Each row below holds a small network's activations on one record, seen along a few directions.
Records have a field called H. Each example row is followed by its value.
Records without H are marked none.
Other fields move the rows too, some of them a lot.
In the rows, 500 means zero.
Random noise pushes rows far along 4 fixed directions. That doesn't count. These rows show it; they differ only by the noise:
[569 297 579 514 579 548 508 632 642 572 384 356 535 471 609 577]
[443 494 515 494 517 406 470 546 483 393 595 549 524 508 450 472]
[467 487 529 539 575 402 497 547 494 367 630 550 528 585 486 512]
[468 569 530 478 412 444 546 540 676 543 436 443 574 345 629 595]
[489 490 533 581 621 383 507 543 514 355 613 556 542 617 532 535]
[427 381 570 343 376 626 533 625 485 502 739 388 448 503 336 530]

[523 369 454 535 655 439 405 542 428 446 506 548 508 560 445 441] => h1
[409 345 501 386 498 462 339 581 459 536 307 488 472 366 420 326] => none
[456 427 485 397 438 552 494 556 404 414 701 485 461 572 366 420] => h8
[480 610 465 506 439 432 484 425 446 545 407 605 474 336 404 419] => h6
[599 495 530 666 699 369 459 457 464 389 367 580 488 598 532 476] => h7
[452 756 505 534 444 402 589 402 447 325 723 609 464 610 417 564] => h7
[649 413 564 648 645 507 591 491 559 588 377 386 469 611 664 601] => h5
[550 375 419 624 738 400 355 455 242 411 443 677 431 584 295 287] => h1
[532 408 482 390 397 550 447 590 609 568 293 406 519 288 562 439] => h3
[459 598 385 503 518 284 343 445 479 464 308 672 572 296 491 365] => h6
[564 584 593 693 669 516 718 460 487 382 840 538 445 845 521 728] => h2
[395 403 487 338 362 549 497 647 410 374 800 427 467 610 336 446] => h5
[546 412 457 510 633 497 428 442 311 443 614 551 418 635 391 402] => h4
[597 353 569 610 692 447 515 592 586 496 418 367 566 646 670 574] => h4
[635 635 495 604 532 496 600 420 654 616 333 440 508 465 700 708] => h3
[426 666 476 606 583 329 590 557 692 334 528 558 609 636 772 646] => none
[474 631 434 439 407 465 466 403 524 577 415 568 518 283 490 476] => h2
[489 597 478 474 414 441 546 498 657 545 449 417 571 399 658 614] => h8
[460 445 462 492 469 476 396 499 369 452 486 556 506 478 380 340] => h8
[539 565 421 582 539 428 399 350 424 590 314 572 526 409 537 442] => h4
[424 627 441 448 357 455 455 468 481 512 476 600 542 336 428 432] => h6
[468 413 489 401 402 427 376 540 511 583 288 431 526 284 503 373] => h5
[601 774 483 776 712 297 626 361 557 324 569 637 539 744 707 704] => h3
[503 411 506 445 510 542 566 524 468 542 300 461 546 385 585 559] => none
[502 445 528 541 642 351 392 551 443 314 487 551 545 603 439 412] => h7
[552 416 456 606 687 405 459 536 489 386 455 594 536 566 565 411] => h1
[509 528 467 616 649 344 477 514 508 309 505 643 553 561 576 430] => h2

Here are new rows. What is H for each?
[454 700 457 523 471 401 577 462 547 367 657 635 541 513 553 528] => h6
[536 571 473 586 582 359 482 505 570 360 437 575 579 531 648 502] => h3
[575 584 434 610 564 381 501 401 497 537 316 524 499 471 603 492] => h5
[558 418 534 427 418 649 593 596 705 646 418 349 531 383 627 611] => h6
[474 357 502 394 392 647 474 579 401 544 615 399 458 534 361 449] => h4
[374 587 519 358 268 612 481 424 500 715 394 466 452 256 424 473] => none
[494 578 463 558 558 406 511 508 691 520 223 531 570 390 781 515] => none
[476 658 518 484 432 481 614 416 529 470 688 500 486 530 547 580] => h8
[531 548 563 576 536 512 506 415 479 472 539 528 502 573 491 564] => h7
